A small network was shown many inputs. Here are its activations along a few directions, one row for each input.
In each table, some parts of the input vary, and every possible input appears once, in random order.
Descriptions start from the smaller parts, as in this example, which fits no table here: line(4) and (point or line(11) or (values(2) and ring(8))).
Shared parts are said once, and a part with two or three values counts as separate values.
(in the rows, 128 means zero)

Other details of the inputs vary at random and push rows far along two fixed directions, the same in every table; ignore that.

Rows:
row 1: [111 141 157 143 154 152 189 135 139 101 130 124 163 119  97]
row 2: [161  80 126 123  97 134 178  53  59 164 219 115 162 196 116]
row 3: [165  87 125 129 100 133 173  65  68 162 215 112 170 193 111]
row 4: [105 118  99 155 152 156 159 165 138 117  97 110 136 117 158]
row 5: [ 79 128 143 167 153 195 155 110 229 138  62 181 170 170 177]
row 6: [156 147 142  82 119 146  97 127 209  91  71 158 132 110 118]
row 7: [109 135 121 145 150 135 161 141 154  93  88 108 150 137 102]
row 8: [118 186 174  98 128  73  61 169 176 108  97 145  50  45  70]
row 9: [130 134 134 127 162 172 187 148 178  56  43 131 189 149 140]
row 10: [109 111  90 152 146 182 186 151 181  61  56 120 187 151 142]
row 11: [148 145 120  94 109  54  51 160  30 148 185 115  71  53 115]
row 12: [137 143 119 107 102  41  72 165  39 158 187 101  67  59 103]
row 13: [197  81  80 114 108 137 114 110  48 165 176 126 152 167 200]
row 14: [ 54 184 191 166 152 104  76 161 165 154 111 153  55  48 127]
row 15: [177  78  87 115 100 107 151  57  78 152 183 104 156 198 140]
row 16: [123 168 168 129  97  67  44 115  83 215 189 153  50  73 140]
row 17: [ 87 201 204 120 155  94 137 205 100 109 135 120  92  38  70]
row 18: [144 137 136 105  98  50  37 112 122 165 181 128  42 100  56]
row 19: [121 159 168 128 122 159 105 115 169 146  88 175 126 109 187]
row 20: [190  64  97 100  78 114 102  37 143 153 184 155 126 227 123]
row 21: [126 117 109 153 160 189 181 174 168  84  49 128 174 133 187]
row 22: [ 64 158 130 164 165  99  95 219 106 140 116  88  66  29  96]
row 23: [198  74  98  94  82 103 105  39 147 154 182 147 116 208 133]
row 24: [ 99 117  87 146 146 181 183 140 171  73  59 115 169 160 136]
row 25: [140 152 132 107 153 145 135 144 133  74  85 130 157 119 133]
row 26: [105 128 113 145 169 184 195 131 185  68  51 119 181 162 114]
row 27: [160  72  65 138 103 135 144 102  71 181 183  92 139 191 170]
row 28: [140  83 123 149  82 142 105  44 121 211 188 161 138 205 179]
row 29: [125 156 173 108 148 166 160 148 124  85 123 129 181 127 128]
row 30: [ 63 158 128 139 147  92 101 198 105 114 109  99  72  45  72]
Description of these inputs: line(5) and (values(2) or line(4)).
- Changing only the line(5) part turns row 22 into row 13. The same change can be made to row 20. Which row results? => row 6
- Which other rows does row 14 become when the values(2) part takes its other values? List them by row number. => row 23
- Which other rows does row 16 become when the values(2) part takes its other values? List them by row number. => row 8
- Which other rows does row 2 become when the line(5) part takes its other values? List them by row number. => row 1, row 3, row 17, row 29
- Which other rows does row 15 become when the line(4) part takes its other values? List them by row number. => row 1, row 4, row 10

Rows:
row 31: [135 113 133 121 114 133 142  89 158 136 133 143 142 164 118]
row 32: [131 112 112 140 140 158 163 127 115 134 131 122 162 152 152]
row 33: [105 161 145 123 153 143 124 168 204  77  47 147 121  97 106]
row 34: [ 74 180 172 139 121  62  61 165 104 179 168 125  33  43  88]
row 35: [ 93 153 123 137 168 157 160 184 189  51  37 122 144  87 106]
row 36: [164 107 115 101 116 136 127  94 137 116 127 140 158 169 144]
row 37: [116 137 147 139 122 136 118 120 126 150 140 136 127 130 141]
row 38: [ 94 157 144 147 167 169 131 172 214  90  33 150 127  98 142]
row 39: [181  75 100 105  94 110 130  86  71 155 198 108 146 175 129]
row 40: [129 149 148 121 144 148 148 136 160  87  90 145 145 115 123]
row 41: [129 112 123 144 119 133 115 103 150 148 127 146 123 154 149]
row 42: [163  83  95 120 113 132 174  93  79 129 162  98 176 190 133]
row 43: [153  94 106 119 116 146 137  75 162 121 123 150 155 191 136]
row 44: [133 128 140 127 124 139 127 118 120 139 130 140 135 125 159]
row 45: [130  97  92 146 132 157 174 110  96 136 131 110 186 175 157]
row 46: [125 130 128 130 156 152 173 151 148  82 108 117 155 134 115]
row 47: [120 138 126 134 120  98  94 157  69 158 177 114  83  91 115]
row 48: [116 165 153 122 122  76  67 155  91 159 155 123  58  61 122]
row 49: [117 170 168 122 120  73  84 144 100 145 166 119  73  73  75]
row 50: [151  99  88 123 100 100 110 112  66 171 178 106 112 136 150]
- What do these inputs look like to the network? => values(2) and (line(4) or ring(6))
- Changing only the values(2) part turns row 34 into row 31. The same change can be made to row 50. Which row results? => row 35
- A walk changes only the line(4) part. It starts at row 50 and steps to row 47. List the rest of the walk in order. => row 32, row 45
- Which other rows does row 46 become when the line(4) part takes its other values? List them by row number. => row 35, row 39, row 42

Rows:
row 51: [161  96 121 122  98 126 125  75 136 160 161 143 132 176 139]
row 52: [102 171 148 122 151 105 136 163 133  92 106 114 118  80  76]
row 53: [ 85 149 124 154 168 169 164 178 187  73  39 129 154 112 139]
row 54: [128 118 130 123 116 104 115 131  91 150 176 119 106 119 106]
row 55: [173  96 108 111 107 138 140  96  99 153 157 126 154 168 163]
row 56: [171  80  98 116 114 141 143  96 110 141 155 125 148 180 151]
row 57: [111 160 154 121 117  80  77 140 105 157 166 124  68  79  85]
row 58: [117 113 114 147 139 154 164 119 136 119 112 124 160 157 143]
row 59: [126 100 108 141 136 159 170 117 149 116 115 118 158 162 138]
row 60: [ 92 168 141 136 143 115 117 179 123 118 100 120 102  63 121]
row 61: [145 125 133 116 105  96  85 112 127 153 153 135  90 119 125]
row 62: [134 116 121 129 128 159 135 100 159 123  97 147 162 163 168]
row 63: [123 134 143 129 116 107 106 105 110 161 151 133 112 129 131]
row 64: [ 85 167 153 149 165 158 147 160 197  83  57 145 136 102 117]
row 65: [ 95 164 161 137 145 130 123 174 129 114 115 125 111  80 109]
row 66: [178  93  96 101 103 125 142  83 102 122 151 112 169 179 134]
row 67: [ 97 157 153 137 173 174 157 186 194  60  50 143 141  97 130]
row 68: [166  86  86 123 108 127 131  99  97 154 161 109 138 177 147]
row 69: [171  75  95 124 117 185 160  69 171 115 102 154 197 214 172]
row 70: [134 152 155 114 108  47  67 148  40 183 226 111  48  67  87]
row 71: [ 90 161 149 147 146 122 128 164 117 122 112 123 113  81 113]
row 72: [132 135 125 117 114  95  85 123 103 150 154 135  98 111 122]
- What do these inputs look like to the network? => values(2) and (point or line(4) or ring(6))
- Changing only the values(2) part turns row 60 into row 71. The same change can be made to row 67. Which row results? => row 70
